These are the activations of a small network on made-up records, seen along a few directions, one row for each record.
Each row is followed by the record's values for the fields H, U, F, Z, G, P.
Not every record has every field; a missing one is written none.
Other fields move the rows too, some of them a lot.
In the rows, zero is written as 500.
Random noise pushes rows far along 23 fixed directions. That doesn't count. These rows show it; they differ only by the noise:
[511 620 465 618 479 611 517 320 280 555 375 527 648 528 537 376 615 393
 627 461 477 418 536 763 442 594 570 739 519 649 548 326 700 520 382 580]
[488 378 540 517 498 507 646 293 301 407 737 354 568 612 273 591 258 593
 467 388 376 515 431 473 388 709 497 520 588 590 521 351 517 421 709 461]
[364 531 411 736 483 328 523 394 450 568 586 495 553 525 436 515 531 393
 215 191 579 484 357 659 418 681 492 535 630 259 319 385 592 633 344 643]
[553 493 570 757 357 586 427 491 301 538 500 258 506 485 412 420 602 342
 593 526 484 488 601 677 577 584 655 307 515 577 478 360 499 377 569 630]
[448 586 292 324 412 559 390 445 516 615 449 444 240 376 615 326 518 625
 548 803 537 484 638 535 572 536 533 526 565 418 549 406 598 562 497 507]
[523 591 403 547 424 446 542 457 439 493 587 680 629 494 484 633 274 461
 505 379 503 515 416 493 482 728 522 798 588 482 317 494 372 561 433 744]
[362 493 592 620 408 500 705 380 542 469 455 539 553 425 346 706 348 510
 351 300 410 518 303 421 452 594 389 498 574 532 404 423 388 537 382 475]
[317 692 328 420 497 325 516 847 392 447 532 629 409 790 622 375 540 662
 382 714 510 443 544 306 514 359 546 660 543 358 446 433 423 525 399 680]
[296 442 475 666 420 857 394 706 552 651 674 334 421 715 577 732 550 467
 307 598 630 757 533 509 692 523 296 491 576 519 596 370 467 578 409 768]
[463 483 463 419 574 362 472 647 489 679 587 284 474 675 609 374 510 613
 351 451 543 591 333 424 507 515 564 559 641 290 427 615 771 571 702 591]
[483 317 681 620 258 867 360 487 636 550 533 386 468 437 476 456 456 641
 497 474 509 506 522 457 557 315 480 537 571 751 384 545 551 570 611 556]
[660 750 438 612 508 551 644 700 544 484 351 698 551 643 501 721 699 368
 528 564 447 556 738 329 286 283 388 468 515 746 442 752 531 440 256 630]
[296 580 360 531 444 496 604 624 312 264 433 567 573 733 584 602 609 474
 647 595 501 779 542 466 510 444 399 661 454 313 507 584 446 566 400 446]
[367 362 483 690 512 635 526 552 328 448 405 624 432 412 474 341 430 571
 591 477 433 697 516 601 691 528 572 259 465 451 445 579 499 549 514 485]
[552 433 517 354 318 452 419 531 477 461 453 262 487 653 377 599 472 515
 302 706 367 347 416 498 500 470 547 633 554 256 551 297 434 205 311 458]
[307 504 497 596 914 559 133 438 500 405 669 855 531 574 579 528 582 691
 634 421 474 484 403 439 546 772 620 314 743 692 566 364 331 712 662 459]
[487 550 397 522 388 562 551 422 461 502 431 543 412 409 509 465 590 391
 451 471 586 483 635 489 379 662 511 644 375 552 674 199 437 484 436 230]
[285 460 458 592 486 693 593 456 323 703 476 615 464 557 456 424 611 519
 317 546 668 662 263 666 587 370 729 724 693 541 678 408 705 575 661 483]
[635 639 652 588 550 522 575 499 576 686 448 474 527 441 514 369 630 665
 368 566 459 565 483 664 671 509 583 330 477 626 641 395 425 502 583 505]
[657 522 445 532 486 398 531 483 584 513 582 573 540 505 429 458 491 537
 452 409 561 527 539 493 397 332 587 588 594 605 364 705 607 553 546 481]
[686 574 397 615 553 463 513 515 446 540 458 537 399 546 573 663 601 367
 624 456 497 516 580 246 375 554 454 644 494 496 364 605 595 577 310 519]
[482 524 718 652 654 504 715 605 358 548 577 311 639 556 484 358 355 430
 635 402 465 456 495 539 615 395 271 460 301 632 541 461 525 505 454 553]
[502 808 524 650 317 429 671 689 349 577 352 479 519 470 698 263 558 498
 606 542 478 549 616 530 610 687 471 628 297 391 462 288 321 578 489 679]
[423 484 651 387 311 412 525 530 673 311 496 534 592 688 517 473 538 524
 492 348 548 431 669 358 160 485 378 587 561 409 560 430 598 515 901 486]
[510 559 487 461 433 553 534 467 487 444 404 442 540 589 449 606 561 461
 612 542 400 522 442 385 268 395 346 820 594 425 526 480 574 476 393 193]

[414 414 464 775 517 553 520 368 416 551 603 816 354 388 308 514 288 534
 597 393 489 588 383 544 527 571 597 516 822 472 383 411 473 683 638 548] : {H: none, U: u2, F: f2, Z: none, G: g2, P: none}
[419 548 393 518 461 625 313 638 494 428 531 384 563 482 635 452 593 433
 621 632 560 609 530 633 630 334 286 699 332 325 436 582 319 549 197 323] : {H: h2, U: u1, F: f1, Z: z2, G: g2, P: none}
[548 457 541 456 468 509 506 477 572 663 465 515 333 463 572 766 582 357
 260 566 688 353 346 273 636 456 602 649 423 480 515 438 458 491 336 717] : {H: h2, U: u1, F: f1, Z: z1, G: g1, P: none}
[137 650 392 232 461 554 526 445 368 397 489 563 714 619 660 390 479 781
 360 616 470 614 393 722 589 677 577 493 540 478 523 502 458 547 658 753] : {H: none, U: u2, F: f2, Z: none, G: g1, P: none}
[590 339 429 705 593 573 424 456 398 465 617 471 269 704 546 521 810 729
 360 549 503 592 576 337 560 397 539 528 415 444 482 441 590 674 308 353] : {H: none, U: u2, F: f5, Z: z5, G: g2, P: p1}
[587 339 643 484 588 222 666 493 606 538 522 372 493 527 488 434 321 428
 486 302 590 475 456 501 681 534 588 380 393 576 600 389 624 498 651 514] : {H: h1, U: u1, F: f1, Z: z5, G: g1, P: none}
[544 471 629 584 619 514 630 495 471 486 440 693 531 513 373 585 620 393
 373 439 493 466 575 500 322 426 419 280 450 406 589 593 569 408 538 530] : {H: none, U: u2, F: f5, Z: z4, G: g1, P: p1}
[587 520 422 432 340 337 492 548 619 391 380 461 639 718 519 499 617 467
 402 448 503 551 559 630 437 376 643 619 574 488 435 565 662 438 422 558] : {H: none, U: u2, F: f1, Z: z1, G: g1, P: none}
[684 478 463 441 526 448 545 558 513 701 359 559 520 425 600 421 458 545
 422 549 497 756 415 730 747 697 660 519 445 214 618 593 504 450 596 560] : {H: h2, U: u2, F: f1, Z: z5, G: g1, P: none}
[570 474 563 732 579 343 337 514 466 418 491 432 527 455 346 342 630 540
 545 406 366 446 401 606 491 419 665 300 593 399 380 493 386 449 420 168] : {H: none, U: u2, F: f1, Z: z4, G: g2, P: none}
[444 608 258 517 491 374 263 485 589 422 765 244 542 618 445 511 688 552
 352 575 529 525 628 672 421 465 385 405 590 421 386 463 499 583 258 478] : {H: h2, U: u1, F: f5, Z: z4, G: g1, P: p1}
[579 298 545 440 475 323 391 426 758 466 485 339 384 429 533 648 364 410
 493 267 488 332 521 281 497 717 533 308 494 607 404 381 543 466 467 496] : {H: h1, U: u2, F: f3, Z: z4, G: g2, P: p5}
[495 409 495 541 396 759 518 594 340 384 382 519 467 639 420 529 405 504
 799 634 235 558 657 430 375 403 348 603 559 597 506 453 604 386 466 465] : {H: h2, U: u1, F: f3, Z: z1, G: g1, P: p1}
[526 515 545 543 315 318 499 405 660 402 687 472 433 411 499 360 318 674
 520 456 580 278 654 469 577 383 415 564 453 521 247 483 389 706 463 750] : {H: h2, U: u2, F: f1, Z: z5, G: g1, P: none}
[242 579 448 504 298 466 499 359 543 393 363 683 459 375 538 341 629 770
 460 512 489 498 435 517 476 457 641 571 600 499 392 415 454 720 589 420] : {H: h1, U: u2, F: f5, Z: z5, G: g1, P: p1}
[210 613 316 350 563 618 478 434 273 577 415 261 488 601 494 609 549 340
 628 717 447 498 366 555 406 573 447 531 730 530 625 422 786 431 433 526] : {H: h2, U: u1, F: f1, Z: z5, G: g1, P: none}
[811 325 482 544 648 672 214 505 462 498 507 659 576 670 444 551 513 628
 527 499 251 643 462 586 406 640 567 634 669 287 528 549 546 384 469 280] : {H: none, U: u2, F: f2, Z: none, G: g1, P: none}
[433 501 471 466 461 466 333 437 595 471 438 617 463 462 497 531 571 544
 507 501 479 528 352 475 371 469 475 567 724 161 345 640 584 614 545 447] : {H: h1, U: u1, F: f1, Z: z4, G: g1, P: none}
[742 270 630 433 527 503 564 218 510 481 433 342 470 541 459 713 484 578
 432 473 346 435 390 401 493 452 344 626 403 232 413 685 689 455 242 470] : {H: none, U: u2, F: f5, Z: z4, G: g1, P: p5}
[392 822 483 282 510 297 735 316 606 389 564 459 616 510 421 606 608 474
 483 619 598 507 527 594 339 414 403 457 557 612 683 436 423 504 659 380] : {H: none, U: u2, F: f1, Z: z3, G: g2, P: none}
[502 311 379 582 518 408 560 434 548 494 693 704 230 534 340 386 470 352
 386 426 800 430 732 517 412 255 649 473 591 622 637 366 713 548 680 467] : {H: none, U: u2, F: f3, Z: z1, G: g1, P: p5}
[224 593 358 413 394 403 483 362 486 294 797 366 748 593 385 506 403 398
 555 418 684 556 429 700 317 385 376 820 642 560 438 438 482 602 605 383] : {H: none, U: u1, F: f4, Z: z5, G: g1, P: p1}
[578 490 325 388 264 407 388 611 522 419 561 440 486 610 463 459 478 468
 258 448 521 369 619 432 285 604 673 682 516 483 440 346 442 319 458 417] : {H: none, U: u2, F: f1, Z: z1, G: g1, P: none}
[308 460 402 601 586 746 147 600 306 684 548 319 458 298 549 232 590 379
 375 576 583 417 460 821 637 587 624 123 506 384 429 556 510 373 439 625] : {H: none, U: u2, F: f5, Z: z5, G: g2, P: none}
[429 618 294 370 592 516 302 338 522 501 555 611 643 397 574 467 658 529
 317 555 653 425 434 737 522 451 571 649 466 494 440 634 461 571 194 499] : {H: none, U: u2, F: f5, Z: z4, G: g1, P: p2}
[475 523 482 433 544 217 635 510 469 439 492 612 480 437 473 504 339 438
 461 474 507 367 615 526 585 777 586 248 376 453 611 304 310 380 582 720] : {H: h2, U: u1, F: f3, Z: z5, G: g2, P: p1}
[521 526 353 548 565 523 310 342 495 473 500 539 302 354 531 447 578 556
 675 555 451 404 621 411 406 510 468 355 605 485 293 614 603 670 356 464] : {H: none, U: u2, F: f2, Z: none, G: g1, P: none}
[627 850 453 417 600 534 488 575 627 680 348 622 682 399 578 538 565 415
 482 501 442 451 404 557 351 630 480 685 567 706 608 450 365 425 326 338] : {H: none, U: u2, F: f5, Z: z5, G: g1, P: none}
[273 367 316 348 349 679 484 497 530 396 474 641 428 467 534 518 372 425
 477 388 548 558 745 449 240 767 397 455 494 544 619 396 612 468 685 466] : {H: h2, U: u1, F: f3, Z: z4, G: g1, P: p5}
[569 363 478 482 535 268 481 366 381 286 539 332 462 672 567 516 373 588
 690 499 411 382 532 423 730 558 589 512 396 524 328 447 597 563 276 695] : {H: h2, U: u2, F: f1, Z: z4, G: g1, P: none}
[858 743 476 700 527 226 540 641 382 596 676 360 460 476 426 213 614 546
 554 519 443 543 596 512 435 429 635 402 500 426 280 602 411 488 638 446] : {H: none, U: u2, F: f3, Z: z3, G: g1, P: p5}
[505 485 770 505 447 476 330 558 534 239 378 471 619 612 547 532 524 715
 710 532 196 330 519 327 526 595 479 338 471 515 442 395 209 426 533 514] : {H: h2, U: u1, F: f2, Z: none, G: g1, P: none}

Which values does each new row have?
[374 309 583 518 540 590 573 602 499 470 553 535 635 675 465 558 328 362
 379 306 562 617 439 625 575 611 420 593 421 513 715 268 495 424 550 470] : {H: none, U: u1, F: f1, Z: z1, G: g1, P: none}
[528 460 508 409 531 598 329 532 413 351 477 525 735 593 431 635 503 448
 510 470 322 434 560 564 313 786 537 395 513 513 606 468 350 209 525 467] : {H: none, U: u2, F: f3, Z: z4, G: g2, P: p1}
[115 642 356 429 645 454 397 407 418 485 673 391 465 456 321 620 472 427
 400 610 475 355 300 554 266 470 250 388 800 178 440 518 462 475 355 390] : {H: none, U: u2, F: f1, Z: z4, G: g2, P: none}
[326 571 476 410 425 499 640 447 440 444 466 462 585 424 544 346 487 604
 564 497 531 577 432 577 515 354 503 578 459 569 441 646 550 595 636 431] : {H: h2, U: u1, F: f1, Z: z1, G: g2, P: none}
[517 569 479 514 450 342 425 628 519 565 260 363 395 229 574 360 467 295
 725 513 479 479 459 484 593 643 564 386 433 270 443 478 399 444 414 297] : {H: none, U: u2, F: f1, Z: z4, G: g1, P: none}
[562 616 479 496 589 498 280 656 728 709 308 445 401 398 706 415 521 331
 848 608 503 543 632 604 645 564 380 355 617 456 528 525 667 601 458 656] : {H: h2, U: u1, F: f1, Z: z4, G: g1, P: none}
[402 553 377 514 478 630 518 558 412 588 319 252 533 597 595 632 587 414
 584 505 315 684 413 510 526 664 518 457 587 731 511 427 643 421 366 472] : {H: h2, U: u1, F: f3, Z: z1, G: g1, P: p5}
[451 419 434 382 721 293 382 540 347 216 624 642 560 869 417 459 460 451
 679 613 475 403 669 586 407 540 539 458 608 318 734 332 574 376 640 509] : {H: none, U: u2, F: f1, Z: z5, G: g1, P: none}
[617 579 655 375 474 401 449 597 844 683 498 282 463 302 520 505 449 411
 553 549 612 402 440 391 559 321 475 427 533 668 517 577 445 473 638 412] : {H: h1, U: u1, F: f1, Z: z5, G: g1, P: none}
[479 524 382 323 635 586 524 700 514 596 442 566 528 479 598 570 187 537
 564 614 380 566 480 468 686 554 439 426 508 613 426 770 486 417 328 786] : {H: none, U: u2, F: f1, Z: z1, G: g1, P: none}
[772 472 499 467 539 382 797 278 400 724 355 666 328 353 333 448 418 447
 363 534 458 420 493 590 443 533 673 484 522 409 643 421 734 370 577 508] : {H: h1, U: u1, F: f2, Z: none, G: g1, P: none}
[461 551 584 265 662 395 608 488 387 476 426 475 699 510 457 468 361 491
 725 708 445 627 299 719 698 478 614 446 558 415 731 582 451 343 757 437] : {H: none, U: u2, F: f2, Z: none, G: g2, P: none}
[588 415 438 358 471 396 547 369 510 492 511 429 538 335 320 703 308 331
 614 473 530 459 305 399 440 450 682 625 628 670 492 670 453 319 569 266] : {H: h2, U: u1, F: f3, Z: z5, G: g2, P: p5}
[395 524 437 626 549 358 618 667 524 496 483 591 535 683 583 480 353 500
 490 228 421 694 528 503 457 805 334 468 559 284 450 379 609 641 519 624] : {H: h1, U: u2, F: f1, Z: z4, G: g2, P: none}
[595 575 342 471 507 354 514 427 332 458 486 559 748 476 440 397 591 469
 350 364 484 502 422 701 315 585 657 698 445 342 393 642 552 429 376 367] : {H: none, U: u2, F: f5, Z: z4, G: g1, P: p1}
[497 710 559 655 138 650 758 499 445 572 335 379 384 478 381 682 542 406
 541 682 395 557 648 450 432 524 400 425 598 594 508 346 447 407 487 719] : {H: none, U: u2, F: f5, Z: z4, G: g2, P: p5}
